Each row below holds a small network's activations on one input, seen along a few directions.
In each table, some parts of the input vary, and every possible input appears once, in random order.
A made-up example of a description, with smaller parts first: one of 5 places around a ring, together with either a single point or one of 11 places around a ring or (one of 2 separate values, together with one of 6 places along a line).
Shared parts are said once, and a part with two or three values counts as separate values.
In the rows, 128 means zero.

Other details of the inputs vary at random and push rows far along three fixed directions, the same in every table; ignore that.

Rows:
x1: [157  75 138 113  94 116 112 127  95 138 143 117 178]
x2: [ 87 124 111 158  86 111 128 156 140 132 125 142 132]
x3: [177 137 181  93 218 180 150 160 130 120 118 126 116]
x4: [153 134 158 105 168 129 141 111 140 131 131 130 109]
x5: [120 156 152  89 150 183 167 158 212 118  91 106 120]
x6: [126 172 136 139 146 107 145  91 157 111 125 136 103]
x7: [100 160 122 106 152 140 145 129 181 127  93 121  77]
x8: [103  89 123 126  81 108 114 127 107 143 106 113 162]
x9: [153 165 145 131 181 145 105  78  77 116 168 152 113]
x10: [150  89 173  75 160 181 143 155 145 122  87 120 133]
x11: [206 144 148 120 228 139 129 115  88 115 158 136 113]
x12: [129 149 138 118 121 149 148 125 167 120 107 125 126]
x13: [127  87 118 131 109 154 101 135  76 135 179 120 172]
x14: [134 225 125 162 168 124 160 105 174 100 134 142 103]
x15: [111 206 125 163 154 103 141 106 137 115 117 149  86]
x16: [122  84  81 170  73  84 106 103  97 125 147 133 156]
x17: [122  58 102 124  95 130 119 149 127 134 131 100 165]
x18: [133  89 175  61 164 164 140 157 138 143  90 112 118]
x19: [136 148 128 139 149 123 148 133 145 128 155 136 124]
x20: [117 203 114 140 177 107 144  78 165  99 107 145  69]
x21: [141 102 149  78 111 134 120 139 109 155 119  97 150]
x22: [142  69 148  87 110 155 136 157 137 147 125 112 148]
x23: [135  79 148  43 147 166 123 170 125 159 103  96 118]
x24: [115 107  67 194  57  78  99 119  83 137 160 132 152]
x25: [166 114 147 118 149 114 125 125  97 138 163 142 135]
x26: [141 171 118 191 130  78 117  93  90 107 147 164 135]
x27: [118  92 111 132  79  82 115 121  88 160 159 121 152]
x28: [146  75 151  52 126 178 108 169 127 153  90  87 143]
x29: [152  76 176  69 142 178 127 168 129 132  88 112 153]
x30: [128 154 121 166 117 115 127 118 115 116 122 147 137]
x31: [170 117 143  92 176 165 128 149 122 127 123 107 137]
x32: [167  67 166  44 171 199 133 171 144 141  97 106 120]
x33: [112 188 121 142 124  98 143  87 154 118 117 133 110]
x34: [120  72 111 104 114 151 124 177 136 149 131 106 146]
x35: [123  72 126  88 113 144 111 159 121 159 118 105 132]
x36: [ 53 114 100 162  53 106 129 148 171 137 103 124 131]
x37: [126  78 100 151  99  85 100 108  92 143 149 127 142]
x38: [132 103 153  85 122 152 141 153 161 127 110 111 133]
x39: [196 142 181 111 218 129 126  83  87 111 122 151 123]
x40: [128 172 149 118 160 128 135 117 129 122 101 132 109]
x41: [158  84 125 117 124 111  97 104  82 136 131 119 154]
x42: [102 167 118 137 112 136 154 142 181 128 122 138 103]
x43: [106 141 114 166  96 117 133 119 141 114 107 144 140]
x44: [158  76 138  97 142 137 114 133 110 126 124 117 138]
x45: [ 77  94 101 162  56  92 112 145 117 150 130 128 151]
x46: [137 133  95 181 129  73 114  91 102 114 162 157 120]
x47: [213 158 170 107 203 137 136  93  91 116 148 147 125]
x48: [120  55 123 112  77 130 132 157 137 141 138  96 178]
x49: [106 120 100 160  50  95 114 134 121 139 141 122 164]
x50: [ 66 117 112 146  88 145 152 178 199 126 100 117 132]
x51: [153 120 148 107 150 120 127 120 112 145 147 131 127]
x52: [124  91 107 173 109  93 121 136  89 137 165 141 164]
x53: [ 70 163 110  93  97 159 137 164 197 136  65  92  98]
x54: [ 63 150 113 119  85 177 131 166 169 126 129 124 104]
x55: [ 61 154  94 188  59  97 123 139 152 133 112 130 126]
x56: [ 77 132 130  93  96 142 152 156 196 145  94 104 107]
x57: [129 155 132 122 154 138 105  86  76 126 164 139 122]
x58: [175 133 156 125 175 113 137 103 114 120 155 151 117]
x59: [123 160 131 161 155 122 150 115 149 108 120 159 103]
x60: [154  92 152  96 116 147 123 161 114 148 136 110 148]
x61: [129 139  92 181 121  65 109  68 102 111 149 146 122]
x62: [116 114  90 152 100 114 118 132 121 137 139 137 127]
x63: [ 79 194 123 146 116 137 144 139 186 117  79 129 101]
x64: [136 115 138 116 107 119 124 113 127 135 122 116 148]
x65: [111 203 141 116 188 193 156 138 177 101 141 141  73]
x66: [ 82 172 114 171 127 128 159 133 197  97 103 136 112]
x67: [173 181 133 163 166 104 137  89 102 115 164 157 112]
x68: [110  99 121 114  72 110 119 146 111 161 134  98 148]
x69: [151 106 156  88 141 156 147 135 148 125 114 119 131]
x70: [ 79 159  94 177  57  92 126 127 153 139 134 119 125]
x71: [ 88 128 111 168  84 101 130 131 149 111 114 139 136]
x72: [113 158 102 175 107 129 105  90  88 111 174 154 135]
x73: [109 160 125 104 129 167 134 161 183 121  83 115 104]
x74: [ 84  92 125  85  84 168 111 153 108 154 143 102 130]
x75: [172 177 117 159 174 109 122  82  97 106 143 155 112]
x76: [120 191 131 168 148 117 139 130 142 107 123 154  99]
x77: [163 135 153  81 197 165 135 148 139 126 118 136  92]
x78: [148 132 157  88 162 124 142 105 132 127 120 121 113]
x79: [181 132 148 131 170 124 134 122  98 129 169 129 140]
x80: [155 102 128 112 149 146 124 132 127 122 125 113 148]
x81: [146 120 145 122 164 103 124 112  80 139 140 145 123]
x82: [154 157 116 141 166  88 116  65  93 117 135 144 114]
x83: [ 73 194 121 147 132 115 158 113 190 103  83 138  82]
x84: [103 163 135 148 144 130 149 137 175 109 106 151  97]
x85: [ 98  90  95 120  68 114 105 152 109 158 121  94 139]
x86: [155  75 116 128 107 110  97 118  82 132 138 123 165]
x87: [ 88 140 115 129  65 127 129 144 166 143 105 104 137]
x88: [137 110 119 121 121 126 107 136 107 144 128 112 127]
x89: [162  89 121 127 124 117  99 138  75 139 151 123 146]
x90: [ 91 143 104 145  90 153 123 132 124 124 157 139 116]
x91: [161  75 143 127 120 131 112 147  68 142 140 128 163]
x92: [142 144 136 132 149 148 103 107  81 115 169 147 132]
x93: [164  80 147 112 147 132 137 136 115 136 159 117 154]
x94: [118  94 104 172  84  93 115 130  87 139 151 150 156]
x95: [171 130 140 155 165 112 124 113  81 115 151 142 156]
x96: [171 141 116 151 158 109 118  80  95 109 140 148 129]
x97: [136 131 130 167 140  80 121  81  96 111 138 152 132]
x98: [ 62 203 107 147 113 156 133 122 172 117 135 140  77]
x99: [ 82 137 133 111 111 181 158 181 215 117  68 107 131]
x100: [137 140 108 157 166 116 138 113 141 114 146 140 113]
Each input here is: one of 5 places along a line, together with either one of 2 separate values or (one of 3 separate values, together with one of 6 places around a ring).
Question: Changing only the place on the line of 5 turns x32 into x7. The same change can be made to x16. Which row results?
Answer: x20
Question: Changing only the place on the line of 5 turns x15 into x55. The same change can be made to x21. Which row results?
Answer: x87
Question: Changing only the place on the line of 5 turns x76 into x91. The same change can be made to x29. Which row results?
Answer: x43
Question: Change only the choice among 3 separate values in x21. List by row number the other rows that result.
Answer: x40, x53
Question: Change only the place on the line of 5 in x41. List by row number the other rows that result.
Answer: x80, x82, x86, x96
Question: Change only the place on the ring of 6 in x37. List by row number the other rows that result.
Answer: x28, x35, x41, x61, x88
Question: A walk changes only the place on the ring of 6. It starts at x19 and steps to x79. List the rest of the walk in order.
Answer: x14, x5, x48, x93
Question: Change only the choice among 3 separate values in x6. List by row number the other rows that result.
Answer: x61, x97

Rows:
x101: [143 133 136  98 146 140 111 131 113 134 108 121 116]
x102: [118 165 148 145 160 146 150 131 155 101 116 154 109]
x103: [180 139 163 102 184 127 152 129 161 117  72 119 126]
x104: [146 129 115 127 140 141 123 121 125 123 155 122 127]
x105: [ 84 142 100 157 108  92 138 121 157 126 127 142  99]
x106: [146 112 135  79 159 153 119 120 125 132 119 116 107]
x107: [135  50 176  65 119 157 118 162 103 151 108 112 157]
x108: [140 114 146 122 148 119 112  98  84 126 129 140 133]
x109: [111  90 128 144  74 129 129 151 118 136 142 128 166]
x110: [ 93 165 107 157 130 141 134 148 163 115 101 135 107]
x111: [147 111 113 164 127  96 132 115 106 129 178 145 138]
x112: [121  98 116 150  84 115 125 161 116 143 143 122 154]
x113: [ 92 116  98 155  64 135 112 131 122 121 127 126 154]
x114: [ 95 118 146  88 121 154 142 184 170 148  76 110 108]
x115: [117 105 137 101 146 165 148 169 170 128 112 121 116]
x116: [ 97 123  98 147 117 135 127 138 156 119 127 127 115]
x117: [132 117 141 119 149 149 136 168 135 129 112 130 123]
x118: [145  82 154 101 111 131 142 137 153 127  80 106 169]
x119: [185 127 149 108 191 140 139 114 106 121 171 134 127]
x120: [ 95 112 102 108  82 134 120 137 150 146 126 100 128]
x121: [173 102 135 132 163  91  97  96  42 138 147 141 138]
x122: [132 134 113 155 111 115 125 137 110 134 155 125 147]
x123: [110 229 118 167 157 112 135  68 146  94 119 163  81]
x124: [112 112 100 166  58 114 103 120  96 126 158 128 172]
x125: [113  96 150 106  88 131 129 146 126 148 122 119 150]
x126: [136 156 138 124 129 123 118  93 107 121 139 134 126]
x127: [101 154 102 128 130 161 139 140 179 112 112 125  99]
x128: [ 89 175  99 143  83 113 121 128 153 135 115 115 113]
x129: [108 144 107 136 114 105 135 112 145 137 151 122 114]
x130: [122 161 151 116 141 169 152 139 160 117 125 128 125]
x131: [181 125 137 125 174 140 112 121  79 121 139 136 131]
x132: [144 116 131 157 146 116 111  99  76 112 152 151 147]
x133: [139 149 125 125 133 151 122 143 129 127 129 117 127]
x134: [136 146 136 121 155 116 143 114 145 129 140 138  98]
x135: [152 158 108 172 148  68 151  76 161 101 118 143 123]
x136: [135 130 135 131 127 104 125 130 112 144 135 131 126]
x137: [103 114 126 132  71 114 122 125 116 147 140 116 158]
x138: [142 112 146  81 179 153 127 126 134 129 110 123  97]
x139: [144 132 126 137 123  94 119 113  87 146 155 127 140]
Question: Changing only one part turns x131 into x113. The same change can be made to x136. Which row results?
Answer: x125
Question: What is each input in this table made of?
Answer: one of 3 separate values, together with either a single point or (one of 2 separate values, together with one of 6 places around a ring)
Question: Which other rows agree with x105 in the choice among 3 separate values? List them by row number.
Answer: x104, x106, x111, x115, x116, x119, x120, x127, x129, x134, x135, x138
Question: Change only the choice among 2 separate values in x124. List by row number the other rows that result.
Answer: x126

Rows:
x140: [140 245 144 186 174  97 152  70 134  79 138 172 103]
x141: [122 208 159  74 183 168 158 115 191 128  95 125  67]
x142: [142 193 198  71 190 191 177 151 186 127  88 126  84]
x143: [ 83 112 121 117 121 148 150 179 192 136  77 110  98]
x144: [ 59 161  80 189  66 103 122 130 186 111  76 132 118]
x145: [ 37 164  85 167  73 177 119 145 160 110 146 144 102]
x146: [ 88 104 102 102  73 125 128 152 163 156 129 106 122]
x147: [134  66 112 157  94  56  99 119  58 147 163 149 148]
x148: [123  61 109 166  68  59  82 101  33 141 141 132 191]
x149: [ 69 121  57 157  41 115 131 135 179 123 118 105 133]
x150: [125 138 104 135 141 116 133 117 156 127 144 116 103]
x151: [111 218 116 153 139 102 135  71 149  98 125 136  98]
x152: [154  33 149  78 109 175 133 186 127 141 120  99 189]
x153: [201 104 193  75 227 173 152 153 129 127 140 118 127]
x154: [192 132 129 120 169 113 112  70  86 120 144 133 141]
x155: [221 108 150 136 236 102 118  73  51 105 148 171 128]
x156: [153 144 148 133 136 147 137 132 147 112 112 128 144]
x157: [181 126 132 189 148  48 118  78  50 129 215 169 153]
x158: [ 79 116  77 146  48 159  89 186  91 154 160 106 147]
x159: [147   5 195   9 125 186 115 196  91 189  82  82 165]
Question: What is each input in this table made of?
Answer: either one of 2 separate values or (one of 3 separate values, together with one of 6 places around a ring)
Question: Change only the place on the ring of 6 in x147. List by row number the other rows that result.
Answer: x143, x144, x148, x155, x159
